Here are a small network's activations along a few directions, averaged over the inputs that share one value of a field.
Related values have similar rows: they may be neighbours, one step apart, or belong to one group.
In the rows, 500 means zero.
Strong random noise was added to every row along 13 fixed directions; ignore it. To show where, here is one row again and again, with new noise each time:
[423 424 489 443 500 532 584 453 488 559 539 522 552 580 500 483 729 421
 417 299 533 513 334 458]
[622 260 504 296 217 407 519 593 265 337 587 664 385 605 329 526 561 294
 542 500 495 567 583 377]
[346 530 515 558 599 856 314 447 870 574 323 470 545 504 657 456 538 587
 497 583 473 463 416 371]
[351 313 451 531 505 573 473 298 587 578 473 478 622 460 797 457 532 443
 652 603 506 336 492 448]
[413 360 508 583 514 500 538 410 562 397 417 205 491 463 600 492 419 299
 653 402 239 496 807 535]
[393 504 512 416 428 544 273 520 602 485 351 422 665 780 425 544 649 342
 318 517 488 600 763 238]
[815 511 507 497 520 478 545 436 404 487 718 650 472 484 731 479 662 609
 700 602 675 239 396 651]
[239 465 513 271 412 313 599 478 248 658 568 376 583 566 395 561 504 513
 462 565 653 575 399 674]
[306 341 515 447 384 418 551 425 552 566 586 463 476 398 639 393 589 532
 396 560 495 504 340 463]
[482 537 524 508 523 528 588 672 687 632 713 475 524 286 417 542 334 712
 367 541 399 532 335 659]
[307 508 536 573 405 512 549 550 685 474 529 289 265 321 734 482 340 564
 481 650 411 575 606 546]
[672 475 536 483 489 606 654 687 567 383 652 432 354 447 373 587 604 443
 653 346 350 567 596 657]
[426 468 650 521 534 490 551 609 485 459 602 694 443 301 622 557 801 633
 554 367 549 491 292 602]
[642 449 585 347 330 295 476 475 262 397 530 474 278 484 311 341 377 546
 493 649 525 529 403 605]
[587 257 387 310 377 505 718 505 502 586 823 319 631 510 485 502 405 446
 491 474 313 396 492 602]


Field Kipu:
g6: [378 376 364 530 508 523 697 362 544 651 581 418 559 356 613 459 419 472
 579 407 407 472 409 492]
g2: [645 678 537 430 553 617 568 604 496 425 683 389 357 472 770 572 464 707
 524 506 514 402 521 603]
g7: [604 497 519 411 488 230 395 351 325 606 607 538 735 589 533 469 661 550
 633 800 726 318 555 630]
g3: [760 526 357 612 491 719 539 399 672 472 482 575 343 523 440 419 320 483
 562 527 473 431 439 448]
g11: [437 340 420 683 637 495 610 430 623 501 395 550 532 359 394 396 584 381
 631 425 390 548 425 476]
g8: [593 586 458 492 507 418 463 403 392 442 501 405 527 571 612 405 371 584
 471 691 526 371 665 531]
g10: [319 512 436 533 561 564 491 621 648 654 465 467 763 394 398 536 162 549
 305 476 295 590 527 448]
g5: [419 498 306 689 506 499 583 516 933 739 621 468 641 448 563 513 593 505
 279 607 504 541 488 364]
g12: [554 562 458 708 499 517 520 365 506 339 423 495 308 481 783 445 451 459
 473 406 445 440 604 300]
g1: [488 655 551 526 588 221 377 558 253 497 417 616 614 470 419 643 388 629
 461 604 640 508 549 519]
g4: [457 501 541 454 311 353 309 562 494 485 458 685 499 421 526 457 554 571
 519 853 669 534 562 394]
g9: [525 522 513 542 467 384 596 597 346 371 556 520 403 558 576 519 451 386
 303 279 439 597 602 408]
A value of Kipu combines one of 3 hidden first parts with one of 4 second parts; all combinations occur once.
Changing only the second part turns g1 into g6. g5 has the same second part as g1; what does that change turn g5 into? -> g4
Changing only the second part turns g7 into g3. g2 has the same second part as g7; what does that change turn g2 into? -> g12

Field Nir:
j15: [509 547 474 313 619 607 459 398 257 471 286 334 687 834 228 558 623 380
 698 376 525 517 643 571]
j2: [431 343 455 559 485 653 451 423 536 398 249 585 384 441 353 443 395 421
 647 491 409 574 459 364]
j13: [386 571 588 365 451 436 471 358 512 623 553 396 349 444 765 189 445 803
 204 669 636 392  41 581]
j6: [556 509 608 400 530 683 352 527 306 366 371 683 431 475 684 477 269 660
 501 447 481 363 307 431]
j1: [534 615 484 488 665 596 674 553 458 676 632 489 546 481 360 585 374 576
 489 322 554 453 209 784]
j3: [596 397 490 649 538 631 539 421 695 470 584 520 452 295 851 324 419 556
 463 396 296 312 360 419]
j5: [643 658 596 552 562 509 542 506 469 291 437 329 215 496 587 408 584 618
 380 270 403 508 470 544]
j4: [646 618 694 638 408 330 166 706 639 309 474 714 437 352 433 492 413 649
 278 701 423 593 717 314]
j7: [611 504 553 504 315 409 464 501 685 417 568 500 206 480 446 320 773 517
 404 692 591 585 434 457]
j8: [821 670 417 378 431 723 405 724 759 568 749 575 569 631 542 524 510 735
 338 766 549 443 539 409]
j10: [422 586 461 437 484 398 566 531 547 587 568 250 543 573 373 536 577 471
 474 586 522 630 672 586]
j16: [461 508 471 606 453 415 666 436 542 562 575 606 291 415 596 409 651 450
 437 423 660 559 245 497]
j18: [747 482 407 589 380 516 485 552 685 541 678 643 422 455 553 401 317 483
 425 702 509 453 496 386]
j9: [552 336 575 488 411 185 420 522 307 416 492 673 566 411 128 494 500 404
 494 493 431 564 515 472]
j12: [575 475 573 577 655 592 444 352 351 317 202 602 420 538 439 330 703 414
 669 220 433 489 370 447]
j11: [600 418 498 273 592 730 317 456 538 561 539 448 900 612 574 533 522 699
 580 618 396 238 507 516]
j17: [478 703 559 535 439 308 315 514 446 499 354 571 403 562 325 457 404 600
 205 644 674 634 467 366]
j14: [602 403 555 283 509 736 483 462 384 389 484 389 454 613 599 589 600 526
 885 536 502 314 537 690]
The values of Nir form a 3 by 6 grid.
Fewest steps between j2 and j18? -> 6
Name the neighbours of j1, in listed order. -> j13, j7, j16
Name the neighbours of j11, in listed order. -> j15, j5, j8, j10
Name the neighbours of j9, in listed order. -> j4, j17, j14
A value of Nir combines one of 3 hidden first parts with one of 6 second parts; all combinations occur once.
Changing only the second part turns j9 into j14. j3 has the same second part as j9; what does that change turn j3 into? -> j18
Changing only the second part turns j12 into j6. j2 has the same second part as j12; what does that change turn j2 into? -> j17
Changing only the second part turns j8 into j13. j5 has the same second part as j8; what does that change turn j5 into? -> j7
